Each row below holds a small network's activations on one input, seen along a few directions.
In each table, some parts of the input vary, and every possible input appears once, in random order.
Descriptions start from the smaller parts, as in this example, which fits no table here: one of 3 separate values, together with either a single point or one of 11 places along a line or (one of 6 places along a line, together with one of 8 places around a ring).
Shared parts are said once, and a part with two or three values counts as separate values.
In the rows, zero is written as 128.

Other details of the inputs vary at random and push rows far along two fixed directions, the same in every table; ignore that.

Rows:
R1: [165 108 150  41 177 126 132 163 111 132 141 127 109]
R2: [117 170 110 176  17  91 102  91 114 146 178  96 108]
R3: [148 119 142  80 143 113 119 147 120 128 134 140 110]
R4: [104 127 148 147 134 180 179  43  96 111 103 111 151]
R5: [131 149 102 144  71  89  97 158 139 148 153 127 111]
R6: [ 96 104 128 160 169 156 172  86 142 112  85 125 155]
R7: [162 112 167  52 169 127 125 160 101 122 132 137 101]
R8: [150 132 132  79 146 133 111 157 127 128 140 129 114]
R9: [ 85 123 119 203 135 159 161  85 149 118  91 136 176]
R10: [147 127 146  80 145 125 106 149 123 121 138 121 112]
R11: [ 95 131 108 204 138 165 156  86 150 110  81 128 168]
R12: [128 158  92 190  43  76  93 148 145 145 154 126 113]
R13: [154 132 133  88 145 138 108 159 116 128 137 125 118]
R14: [118 156  83 178  44  73  91 145 155 148 156 129 111]
R15: [147 122 136  90 140 137 115 160 116 134 148 135 124]
R16: [138 147 149  99 107 147 123  93  92 127 158  95 116]
R17: [109 111 130 167 160 167 173  97 130 112  74 143 159]
R18: [128 152  82 184  54  77  89 141 157 160 159 129 103]
R19: [159 125 145  94 147 121 126 156 116 138 141 126 110]
R20: [126 138 117 144  75  86  83 143 145 141 165 129 111]
R21: [ 89 110 120 156 163 174 169  95 146 115  93 141 171]
R22: [101 112 129 166 162 175 169  99 136 112  92 137 171]
R23: [154 114 166  52 171 135 121 162 108 122 150 131 113]
R24: [164 112 147  43 177 134 134 167 112 134 143 131 104]
R25: [157 117 164  47 169 127 131 169 100 119 139 122 108]
R26: [106 113 137 167 160 163 171  94 130 114  73 141 161]
R27: [151 128 135  76 146 125 109 152 126 126 138 126 119]
R28: [116 154  86 188  44  86  80 140 160 156 164 136 117]
R29: [151 130 149  89 137 121 126 163 110 130 136 124 120]
R30: [114 150  92 179  51  72  80 131 161 147 169 134 117]
R31: [163 125 150  45 172 149 117 170 111 128 137 127 113]
R32: [122 160  88 177  55  73  73 130 162 140 159 125 110]
R33: [ 84 123 102 199 132 158 168  93 141 116  80 129 172]
R34: [117 150  99 175  46  67  86 139 150 141 155 121 108]
R35: [118 153  91 173  50  64  90 138 153 142 158 125 111]
R36: [144 157 128 128  59 103 106 101 103 148 186  96  92]
R37: [165 112 162  50 180 127 130 162 106 126 145 124  99]
R38: [ 98 121 132 165 169 167 158  90 135 105  82 125 165]
R39: [104 109 116 166 169 169 174  97 135 119  85 130 160]
R40: [ 92 116 133 164 162 157 173  97 127 108  81 125 167]
R41: [104 124 133 166 166 173 161  94 137 109  79 126 167]
R42: [136 143 102 147  72  86  93 146 144 147 149 144 102]
R43: [163 114 167  57 167 128 123 161  96 126 131 137 107]
R44: [164 114 154  48 166 139 127 168 105 134 129 142 108]
R45: [ 79 120 103 190 132 144 170  85 151 113  80 129 174]
R46: [165 113 162  54 178 127 129 163 101 130 143 124 105]
R47: [ 78 115 106 191 136 153 160  80 158 118  92 137 177]
R48: [167 112 154  55 166 140 125 169  98 130 129 141 110]
R49: [151 117 138  81 139 115 119 150 120 132 131 141 114]
R50: [ 95 105 135 158 160 157 166  86 136 108  74 138 156]
R51: [109 111 123 169 169 166 179  97 136 116  85 130 158]
R52: [162 123 163  49 176 136 115 162 108 116 140 122 106]
R53: [134 159 131 130  53 111  99 102 105 142 192 104 107]
R54: [ 91 112 135 165 165 166 164  91 134 111  93 134 171]
R55: [126 148  88 175  61  63  88 132 159 150 163 127 101]
Each input here is: one of 5 separate values, together with either a single point or one of 10 places around a ring.
Changing only the choice among 5 separate values turns R30 into R3. The same change can be made to R53. Which row results? -> R4
Changing only the choice among 5 separate values turns R16 into R36. The same change can be made to R41. Which row results? -> R19
Change only the choice among 5 separate values in R31. List by row number the other rows that result. -> R5, R18, R28, R44
Change only the choice among 5 separate values in R11. List by row number the other rows that result. -> R12, R17, R22, R51
